These are the activations of a small neural network, seen along a few directions. Each row is one input.
Each table varies a few parts of the input and shows all the possible inputs, shuffled.
A made-up example of a description, with smaller parts first: one of 5 places around a ring, together with either a single point or one of 9 places around a ring or (one of 2 separate values, together with one of 6 places along a line).
Shared parts are said once, and a part with two or three values counts as separate values.

Table:
x1: [-11.6   8.3  -0.9  19.5  -9.5 -39.3  32.1   2.9  -2.2 -12.8  -5.1 -16.7
  -0.9   8.0   9.4]
x2: [ 26.9 -30.7 -28.1 -54.6   1.7  12.1  13.0  65.5 -17.7  -4.4  27.7  10.1
  -1.9 -27.3  12.0]
x3: [ -2.4   8.0  -2.6  20.0  -2.4 -19.6  27.7   3.9  -7.1 -17.7 -13.6 -19.7
 -12.9  -7.4   3.2]
x4: [ 36.5 -16.5  -3.7 -29.8   3.6  44.3 -57.3   0.3 -12.8 -12.2  25.5 -16.8
  23.3 -12.1 -32.2]
x5: [-36.4  11.1  31.4  -6.1  -0.3 -20.5  -3.1 -42.1  13.7  30.4 -27.3  33.1
  32.6  26.2  -4.0]
x6: [ -5.6  18.8  -7.6  40.4  -2.8 -14.9  29.5  21.5   2.8 -33.3  -0.9 -22.7
 -25.0  -1.8  20.0]
x7: [ -2.5   7.8   4.9   5.5   3.9   0.6 -12.2 -35.1  13.0  32.9  -2.0   4.9
  -9.4  -1.3  -6.3]
x8: [-27.2  14.4  22.4   3.5  -4.0 -37.7   2.7 -27.0   9.0  24.1  -4.9   7.2
  19.2   9.2   8.7]
x9: [ 60.4  -0.2 -39.0   6.0 -11.6  42.5 -41.6  43.5  -8.1 -43.6  40.6 -36.9
   0.4  -5.5  -1.2]
x10: [-14.6   2.7  12.8  -4.3   5.8  16.6 -20.5 -48.9  15.8  40.6 -25.0  28.0
   3.6  13.7 -19.2]
x11: [ -8.5 -45.4   6.8 -76.2  16.5  35.1 -13.6  17.4 -15.2  12.4   1.0  54.6
  17.7 -10.1  -6.8]
x12: [-35.4  -8.1  37.3  -2.8  15.5   2.5  -3.8 -39.6  -3.8   9.8 -42.7  31.3
  13.1   2.2 -20.7]
x13: [ 25.0 -23.3 -35.8 -32.7   5.0  16.3  11.7  83.5 -10.9 -18.1  37.0   8.0
 -11.6 -23.3  29.2]
x14: [ -4.6  23.2  -7.3  17.0 -19.2 -42.9  25.4   3.7   4.5   6.5   2.5 -18.5
   6.2  18.4  17.5]
x15: [-24.7  -3.5  28.4   7.1  13.2 -14.0   4.2 -26.2  -6.2   1.9 -20.8   7.3
   0.3 -15.4  -7.2]
x16: [-42.5  -5.6  38.7  -3.3   9.4 -17.3   2.8 -40.5   2.1  13.5 -33.7  35.4
  24.9  16.4 -13.8]
x17: [ 20.7  29.2 -30.0  38.6 -10.3   1.5  13.1  11.3  16.1  -2.0  19.9 -22.0
 -32.8  13.9  20.7]
x18: [ 63.3  -8.6 -32.8 -16.1 -14.1  38.1 -38.7  27.6 -14.6 -29.3  30.8 -38.4
  12.3  -9.1 -21.7]
x19: [ 21.8 -21.1   4.6 -36.8   3.4  62.2 -61.6 -16.1 -11.0  -5.6   5.8   7.8
  37.0   2.6 -45.8]
x20: [ 10.9  17.2 -17.0  41.8  -4.2   3.8  20.3  17.7   9.9 -19.2   5.9 -25.8
 -34.7   1.3  20.1]
x21: [  3.3 -40.1  -0.9 -68.6  16.4  16.8  -7.5  37.0 -16.6   7.4  21.6  31.3
   5.3 -29.0   4.5]
x22: [-14.9  20.2  -5.7  39.7 -10.1 -34.7  33.9  21.2   7.5 -28.7   8.3 -18.4
 -14.9  13.9  24.9]
x23: [ 13.1   6.5 -11.8  22.0  -4.4  -0.9  18.0   0.2   1.3  -3.0  -7.4 -23.4
 -23.7  -4.6   2.4]
x24: [-10.6  -4.7  17.9   8.8  10.9   4.6  -6.7 -29.0   3.9  16.2 -15.5   3.4
 -12.0 -13.2  -8.0]
x25: [-22.2  -9.8  25.9  -1.2  12.9  20.3 -15.2 -42.4   5.9  24.0 -37.5  26.7
   0.9   3.6 -21.0]
x26: [-33.1  -1.9  29.6   6.8   6.3 -34.1   9.2 -26.5  -0.3   6.0 -11.9  10.7
  12.1  -1.1  -0.7]
x27: [ -7.8  34.3 -12.6  37.2 -20.6 -37.3  26.7  22.3  12.9 -11.0  15.6 -19.4
  -8.0  24.6  33.3]
x28: [ 22.7  18.0 -24.6  18.7 -11.1  -4.1  11.9  -6.1   8.2  14.9   6.1 -21.0
 -21.1   7.1   2.8]
Question: The inputs of x21 and x13 match in every part but one. If x26 is changed in the same way as x21 into x13, which row does it become?
Answer: x22
Question: What is each input in this table made of?
Answer: one of 4 places along a line, together with either one of 2 separate values or one of 5 places along a line
Question: Change only the place on the line of 5 in x17. List by row number the other rows that result.
Answer: x6, x20, x22, x27
Question: Which other rows agree with x19 in the place on the line of 4? List them by row number.
Answer: x5, x10, x11, x12, x16, x25

Table:
x29: [  6.4 -24.7  12.1 -29.5   4.0  21.2 -33.4   0.5 -15.3 -20.6  11.6  -0.5
  29.4  -8.4 -26.5]
x30: [  6.5  -4.2  10.6 -25.5 -10.2  -2.2 -29.4  -4.8 -13.5  -9.2   9.2  -9.8
  49.2   9.6 -24.1]
x31: [  2.5  17.2 -13.8   7.6 -21.7 -46.8  23.2  28.8   4.2 -10.1  23.7 -16.2
  17.6  18.1  28.5]
x32: [ 57.3 -25.3 -53.2 -26.7  13.8  50.9  11.0  44.8  -3.8  23.0  25.2  -8.7
 -70.0 -50.0  11.4]
x33: [ 15.6  13.2   2.3   7.1 -16.8 -14.8 -29.6 -22.1  -3.5  -3.7  11.1 -23.9
  39.4  18.4 -19.3]
x34: [ 33.5   0.3 -28.0 -35.5  -6.7  56.3 -50.4   0.2  18.0  39.4  27.1  25.7
  11.0  23.8  -6.5]
x35: [-37.1 -26.1  30.8 -30.1  20.3  -5.7   9.7 -17.3  -5.9  19.3 -21.2  42.0
   2.6  -9.5  -0.5]
x36: [ -5.6 -16.7  -5.6 -27.4   4.0 -13.1  17.5  49.3 -15.4 -28.1  24.2  11.1
   7.5 -10.8  17.7]
x37: [-23.3  15.3  10.3  44.5  12.7   5.2  24.8 -45.4  18.7  22.4 -36.7   6.4
 -41.9   3.7  -4.3]
x38: [-31.1   9.7  18.7   4.2  -1.9 -37.6  13.0 -36.6  13.0  35.0 -20.0  21.2
   8.9  14.8   1.8]
x39: [  9.4  19.2 -23.7  48.3 -10.3  -6.5  30.4  22.0   7.3 -22.5   4.1 -30.7
 -39.9   7.0  20.3]
x40: [ 25.2  20.1  -6.2  45.9  -5.6  26.9 -20.8 -32.4   4.1 -23.0 -12.1 -37.8
 -16.7   7.6 -23.6]
x41: [ 18.0  23.2   2.1  30.0 -10.8   5.9 -31.8 -28.3   2.3 -10.7   5.0 -34.1
  11.4   7.4 -16.5]
x42: [  3.1 -15.4 -12.8  -4.3   9.3   7.1  17.8  50.3 -13.5 -31.3   5.0   4.8
 -16.2 -20.8  15.7]
x43: [-28.8  19.5  19.6  27.0   7.1 -18.2  11.8 -41.9  19.0  31.7 -23.4  10.9
 -16.8   5.3   3.7]
x44: [-39.5  -7.3  26.6 -27.1   3.9 -25.7  12.5 -21.7  -0.6  28.8 -24.5  34.6
  20.1   5.4   1.1]
x45: [  3.3  23.7 -14.8  31.4 -14.8 -27.4  20.5  25.9   9.0 -13.2  18.3 -27.8
 -12.3   9.1  29.8]
x46: [-27.6 -22.8  25.9  -7.4  26.1  16.7  12.8 -16.0  -3.1  16.3 -38.6  37.8
 -18.5 -20.7  -4.3]
x47: [ -5.0   2.2  -6.1 -25.2 -13.2 -35.0  23.3  44.0  -9.6 -16.9  21.3   1.4
  28.2   8.2  22.2]
x48: [ 17.3 -21.1   5.2  -7.5  10.8  42.8 -32.9   0.7 -11.5 -26.7  -9.4  -6.2
   7.1 -18.1 -26.8]
Question: What is each input in this table made of?
Answer: either one of 2 separate values or (one of 3 separate values, together with one of 6 places along a line)
Question: Change only the place on the line of 6 in x45. List by row number the other rows that result.
Answer: x31, x36, x39, x42, x47
Question: Change only the choice among 3 separate values in x41. List by row number the other rows that result.
Answer: x43, x45
